Each row below holds a small network's activations on one input, seen along a few directions.
In each table, some parts of the input vary, and every possible input appears once, in random order.
Descriptions start from the smaller parts, as in this example, which fits no table here: one of 5 places around a ring, together with either a single point or one of 11 places around a ring or (one of 3 separate values, together with one of 4 places along a line).
Shared parts are said once, and a part with two or three values counts as separate values.

Other details of the inputs shift rows strongly along two fixed directions, in all tables alike. That doesn't count.

A family of inputs:
row 1: [-34   3  10  13 -47  31 -19   8  24  44  31 -20  23   6]
row 2: [ -9   8  -3   7 -42  -5 -13 -17 -11  33  -8  21   4  16]
row 3: [  6  12  12   8 -14   2 -20  -2   4  15 -26  19   5  -4]
row 4: [ 21 -23 -21 -25 -27 -22  21 -23 -26   7  -1  24 -23  23]
row 5: [ 26 -21 -10 -21  57 -32  39 -16 -18 -65 -12  21 -38 -24]
row 6: [ -4  11   6   1  28  -8  -1  -1   7  -5   2  -6  12 -13]
row 7: [-27  -1   6   9  -1  25 -11  17  22  26  27 -31  26 -10]
row 8: [-24 -40   0  -1 -21  43  13  13  24   3  48 -27 -10 -13]
row 9: [ 19  18  -7  -8  70 -45  21  -7 -23 -56 -17   7  -4  -7]
row 10: [  6  12  -5   1 -23 -25  -8 -25 -19  14 -22  37   0  10]
row 11: [  4   8   6  11  67  -6   8   8   8 -34   5 -24  11 -23]
row 12: [  7   7   6  10  54   7   1  27   7 -31  -8 -26   6 -14]
row 13: [-10  11  -5  -6 -36 -13  -6 -18 -14  25  -6  20   3  17]
row 14: [ 19 -23 -17 -23   4 -30  28 -25 -27 -31 -16  43 -38  -5]
row 15: [ 10  13  -3  -7 -20 -13 -11  -7  -9  11 -28  26  -4   9]
row 16: [-15 -38  -3  -4 -11  41  12  22  28  15  60 -56   8   1]
row 17: [-29  -2  11  25  -5  38 -12  20  28  18  41 -44  24  -5]
row 18: [-32 -46  -2   0  -6  50  15  21  22  10  50 -42  -7 -18]
row 19: [ -7  17  -1  -6 -69 -19 -13 -29 -12  33  -9  40   1  25]
row 20: [ 27  19   5  18  64 -19  11   9 -13 -67 -23  -3 -10  -1]
row 21: [ -4  17   0 -20 -80 -27 -21 -41 -12  54 -27  61   3  16]
row 22: [-19   0   7  10  -4  36 -12  27  18  20  16 -36  14  -1]
row 23: [  3   8   6  18  23  10  -6  15  -2 -15 -12 -13   2   0]
row 24: [ 19 -24 -19 -29 -27 -19  14 -20 -16  11   0  23 -15  15]
row 25: [ 23  21 -11   0  70 -49  25 -12 -34 -59 -22  13 -12   4]
row 26: [-15   3  12  18 -14  39 -17  27  26  15  17 -32  15   2]
row 27: [  5  15   2   3 -24   0  -9   0   1   4 -11  10  -3  14]
row 28: [  8  17   3 -15 -82 -17 -28 -29  -9  53 -42  61  -5  17]
row 29: [-14 -40   1 -14  -6  38   5  19  33  29  50 -49  13 -14]
row 30: [ 28  18   0   3  13 -31  -5 -12 -25 -23 -47  39 -12   4]
row 31: [  1   7   4  11  16  13  -6  19   2  -6  -6 -17   3   2]
row 32: [ 12   9  12  11  88   8   6  32  16 -50  -4 -41   8 -28]
Each input here is: one of 4 places along a line, together with either one of 2 separate values or one of 6 places along a line.
The inputs of row 14 and row 18 match in every part but the place on the line of 4. If row 9 is changed in the same way as row 14 into row 18, which row does it become?
Answer: row 13
List by row number the other rows that have the place on the line of 4 in common with row 21.
Answer: row 3, row 5, row 6, row 11, row 28, row 29, row 32

A family of inputs:
row 33: [-29 -12   1   0 -79  34 -19   1  20  65  28  -7  14  15]
row 34: [  8   0   0   0  38 -12  13   0  -4 -33   0  -3  -7  -9]
row 35: [-15 -11   9  10  55  29   9  30  27 -16  40 -62  18 -23]
row 36: [ -4  33   6  11 -43  -7 -28 -10  -6  34 -24  23  14  20]
row 37: [ 13  -3  -5   0  34  -9  16   4  -7 -39  -3  -3 -13  -3]
row 38: [-12  22  12  16 -28  15 -29   8  11  35  -9  -2  22   7]
row 39: [-16 -24   5  14  46  42  12  38  25 -25  41 -62   5 -19]
row 40: [  4   6  -6  -4  42 -24  16  -6  -9 -26   5  -5   3  -6]
row 41: [-25 -16   9  -2 -68  37 -24   3  26  63  17  -3  12  -4]
row 42: [-21 -26   3   0 -72  44 -18   8  20  57  18  -5   3   2]
row 43: [ 26   0  -9 -16 -18 -28   5 -20 -22 -10 -32  45 -25  10]
row 44: [-14  10  19  26  50  37 -16  44  31 -12  10 -55  25 -23]
row 45: [  9   2  -4  -6  43 -22  13  -5  -9 -27  -2  -3   0  -9]
row 46: [ 23  -1 -13 -13 -20 -31  11 -25 -28  -6 -24  42 -23  19]
row 47: [ 10  -3  -2  -6  45 -14  12   2  -2 -29  -6  -2  -5 -18]
row 48: [ 21   6  -7  -7  20 -31  14 -17 -23 -34 -24  27 -22   3]
row 49: [-25 -16   2  -3 -74  36 -20   4  22  62  24  -7  12  10]
row 50: [  8   5  -4  -2  38 -20  15  -4  -9 -29   5  -7  -1  -2]
row 51: [-19 -21   2  13  43  39  14  35  24 -15  50 -69  14 -14]
row 52: [ -2  -6  -1 -11 -52   4  -9 -12  -2  33 -14  28  -7   7]
row 53: [  8  27   9  18  38  -8  -8  10  -4 -29 -24  -2   6  -3]
row 54: [ 14   9  -7 -12 -11 -36   4 -30 -23  -5 -28  48 -15   4]
row 55: [ 17  11 -11 -12 -14 -39   9 -29 -29  -6 -22  39 -15  19]
row 56: [ 20   7  -9 -15 -11 -36   8 -26 -27  -6 -28  41 -17  15]
What is each input in this table made of?
Answer: one of 4 places along a line, together with either a single point or one of 5 places along a line
The inputs of row 47 and row 45 match in every part but the place on the line of 4. If row 52 is changed in the same way as row 47 into row 45, which row does it become?
Answer: row 56
Change only the place on the line of 4 in row 35. List by row number the other rows that result.
Answer: row 34, row 41, row 50
Start at row 51 and move only the place on the line of 5, one step at a time. The first step leads to row 33. Which rows follow, in order?
Answer: row 55, row 50, row 40

A family of inputs:
row 57: [-20 -26  13   4  -9  55  -9  37  34  22  26 -43  10 -15]
row 58: [  0   5   9  12  35  13   1  17  15 -14  18 -38  12  -5]
row 59: [ 23  -1 -12 -23  -2 -35  13 -25 -24  -8 -26  38 -19   6]
row 60: [-23  -6   0  -8 -80   3 -14 -21   5  57  15  26   7  10]
row 61: [ 17  43   8  13  75 -35  -7   2 -14 -42 -44   9  10 -15]
row 62: [ -3 -17  -4  -7  37   9  13  15  10 -11  26 -35   8 -15]
row 63: [ 19   5  -4  -7  -8 -32   8 -26 -22 -20 -29  48 -20   4]
row 64: [  4  -1  -4   6  -1  -3   2  -1 -11  -4 -10  10  -6   6]
row 65: [ 12  13   2   3  -5  -4  -4   5  -1 -11 -16   6  -5   9]
row 66: [-11 -15   0 -12 -76  16 -18 -14   6  59  -2  20   0   7]
row 67: [  4   2  -3   6  -4   2  -1   2 -12 -10 -14   9 -11   7]
row 68: [ 24  20 -11 -11  -3 -46   6 -25 -26 -11 -19  34  -4  20]
row 69: [-26  -2  10   7  -5  37 -10  24  31  25  37 -49  27  -4]
row 70: [-11  -6   1   5  36   8  11   9  14 -19  26 -29   4 -18]
row 71: [  0   3  -4   5   0  -4   2  -6 -11  -1  -4   4  -5   6]
row 72: [  3   2   5  13  32  16  -3  22  15 -17  13 -33  10  -6]
row 73: [ -6   0  -9  -3  -1 -12   5 -10 -13   2   4   4   1  12]
row 74: [-17  -5   6  -1 -81  22 -22 -10  10  45  -2  27  -4   7]
row 75: [-11  -8  10   9  31  12  10  12  15 -18  22 -27   4 -17]
row 76: [ 13 -13  -4  -9  -2   0   1  -5  -1  -1 -13  11 -11  -2]
row 77: [  9   7  -9  -1  31 -22  17  -5 -21 -26  -8   7  -9   3]
What is each input in this table made of?
Answer: either a single point or (one of 4 places along a line, together with one of 5 places along a line)
Change only the place on the line of 5 in row 77. List by row number the other rows that result.
Answer: row 64, row 67, row 71, row 73
